These are the activations of a small neural network, seen along a few directions. Each row is one input.
Each table varies a few parts of the input and shows all the possible inputs, shuffled.
Descriptions start from the smaller parts, as in this example, which fits no table here: one of 4 places along a line, together with either a single point or one of 11 places around a ring or (one of 3 separate values, together with one of 5 places around a ring).
Shared parts are said once, and a part with two or three values counts as separate values.

A family of inputs:
r1: 40, -24, -12, -20, 44, 25, 16, 6, 11, 40, 26, 2, 50, 35, -22
r2: 14, -8, 48, -38, -5, 5, 5, -26, -17, 51, 5, 6, 39, 43, 36
r3: 25, 7, -12, -10, 37, 30, -54, 33, 9, -17, 37, -14, 23, 3, 3
r4: 32, -19, -3, -1, 34, 23, -46, 34, -7, -17, 39, -8, -6, -4, -17
r5: -8, 5, 56, -7, -2, -1, -38, 0, -41, -8, 17, -10, 18, -5, 46
r6: -23, -37, -56, 24, -45, 24, 27, -6, 42, -20, 11, 0, -44, -82, 6
r7: -49, 7, -49, 19, -39, -26, 45, -26, 8, -30, -40, 8, -48, -8, -20
r8: -29, 34, -14, 41, -5, -53, 40, -9, 21, -6, -63, -5, -35, 24, -30
r9: -6, 20, 50, -15, -11, 15, -51, -6, -24, -6, 11, -14, 38, 3, 49
r10: 54, -26, -5, -13, 47, 18, -11, 12, 0, 12, 18, 3, 10, 4, -32
r11: -22, -4, -65, 14, -66, 1, 56, -11, 35, -31, 9, 6, -43, -56, -10
r12: -46, 51, 15, 25, 11, -48, 29, 15, 1, 5, -71, 15, -27, 28, -48
r13: 17, -6, 47, -19, -1, -13, -17, -16, -38, 27, 2, 11, 26, 14, 39
Describe the family of inputs behind these rows. -> either one of 5 places along a line or (one of 2 separate values, together with one of 4 places along a line)
Start at r6 and move only the place on the line of 5, one step at a time. The first step leads to r11. Which rows follow, in order? -> r7, r8, r12
Change only the choice among 2 separate values in r13. List by row number the other rows that result. -> r10

A family of inputs:
r14: -25, 32, 62, -4, 4, -29, 1, -3, -25, 31, -40, 7, 20, 39, 13
r15: 29, -32, 3, -8, 0, 31, -31, 12, -3, -8, 50, -6, 3, -46, 26
r16: -26, 3, -49, 38, -17, -29, 63, -4, 35, -6, -45, 11, -51, -18, -47
r17: -47, 25, -39, 24, -43, -4, 6, 0, 23, -46, -14, -1, -38, -39, 0
r18: -26, 10, -51, 34, -9, -35, 43, 9, 27, -28, -46, 6, -70, -15, -60
r19: 29, 8, 6, -5, 43, 15, -33, 28, 0, 2, 23, -13, 30, 25, -15
r20: 26, -43, -4, -18, -14, 32, -12, -6, -3, 5, 50, 2, 2, -38, 28
r21: 31, -8, 4, -23, 22, 15, -1, -2, 8, 30, 17, 3, 33, 34, -7
r22: -16, 29, 48, -17, -8, -31, 20, -20, -33, 30, -35, 15, 21, 43, 12
r23: -19, 43, 61, -3, 16, -32, -18, 4, -39, 3, -33, 6, 5, 46, 0
r24: -45, 21, -32, 26, -48, -6, 21, -8, 27, -32, -17, -6, -31, -43, 9
r25: -27, 8, -46, 39, -12, -31, 57, 0, 33, -14, -47, 8, -56, -23, -51
r26: -25, 34, 65, -1, 11, -35, -7, 0, -30, 23, -39, 5, 20, 38, 12
r27: 25, -37, -16, -23, 10, 37, -4, -3, 6, 17, 34, 3, 18, -6, 2
r28: -20, 27, 52, -13, -2, -32, 11, -15, -30, 33, -37, 13, 17, 44, 10
r29: 24, -22, -10, -11, 29, 38, -25, 16, 9, 2, 36, -6, 20, -13, 2
r30: 19, -18, -16, -7, 32, 38, -38, 28, 3, -13, 38, -8, 17, -13, -9
r31: 6, 5, 47, -6, 10, -10, -18, -12, -18, 24, -16, -5, 23, 29, 28
r32: 4, 15, 44, 2, 27, -14, -41, 0, -29, -2, -11, -11, 17, 28, 13
r33: 31, 7, 9, -9, 40, 11, -20, 18, 7, 18, 19, -8, 36, 27, -6
r34: -26, -7, -53, 31, -23, -28, 69, -14, 29, -3, -39, 15, -52, -11, -45
r35: -24, -10, -57, 27, -24, -29, 77, -20, 26, -7, -35, 16, -45, -9, -41
r36: 27, -30, -7, -14, 17, 42, -16, 11, 14, 12, 33, -3, 21, -14, 5
r37: 4, 10, 46, 0, 21, -18, -29, -8, -22, 16, -14, -8, 21, 27, 26
r38: 32, 1, 11, -15, 31, 16, -10, 11, 12, 27, 15, -4, 37, 28, -4
r39: 11, 2, 34, -17, -5, -16, 4, -27, -27, 24, -13, 3, 25, 36, 28
r40: 32, -26, -8, -7, 3, 30, -45, 20, -12, -28, 52, -5, -6, -40, 14
r41: -22, 40, 63, -1, 15, -30, -20, 4, -37, 11, -36, 6, 11, 39, 1
r42: 27, -29, -3, -2, 3, 32, -45, 21, -8, -23, 51, -7, 3, -44, 13
r43: 27, -36, -18, -28, 3, 33, 5, -9, 1, 13, 35, 4, 25, -9, 4
r44: 7, 16, 41, -1, 28, -16, -42, 1, -32, -7, -9, -10, 9, 36, 13
r45: 30, -40, -6, -23, -21, 31, -3, -10, -8, 2, 51, 4, 7, -40, 27
r46: -45, 23, -41, 21, -43, -9, 4, 2, 22, -53, -14, -5, -43, -33, -1
r47: 34, -8, 1, -28, 16, 12, 11, -7, 2, 27, 19, 4, 39, 31, -4
r48: 24, -17, -21, -11, 33, 35, -37, 26, -1, -16, 39, -7, 10, -8, -9
r49: -41, 0, -40, 9, -59, -8, 49, -28, 19, -21, -7, -1, -24, -25, 12
r50: -42, 3, -38, 14, -59, -5, 40, -23, 23, -18, -12, -2, -31, -27, 10
r51: 33, 13, 0, -9, 43, 11, -31, 29, -5, -3, 23, -11, 23, 32, -15
r52: -44, 12, -34, 24, -54, -4, 30, -12, 29, -22, -17, -8, -27, -37, 11
r53: 29, -37, 5, -11, -9, 36, -21, 9, 2, -2, 49, -4, 6, -46, 29
r54: -27, 13, -49, 38, -9, -30, 43, 7, 26, -22, -46, 9, -64, -20, -60
r55: 7, -2, 36, -13, 2, -14, -7, -24, -22, 27, -14, 2, 20, 35, 26
Describe the family of inputs behind these rows. -> one of 6 places along a line, together with either one of 2 separate values or one of 5 places along a line
Changing only the place on the line of 6 turns r54 into r18. The same change can be made to r32. Which row results? -> r44
List by row number the other rows that have the place on the line of 6 in common with r20. -> r21, r27, r28, r34, r50, r55
Change only the choice among 2 separate values in r25. List by row number the other rows that result. -> r24
Change only the place on the line of 5 in r53. List by row number the other rows that result. -> r14, r31, r36, r38
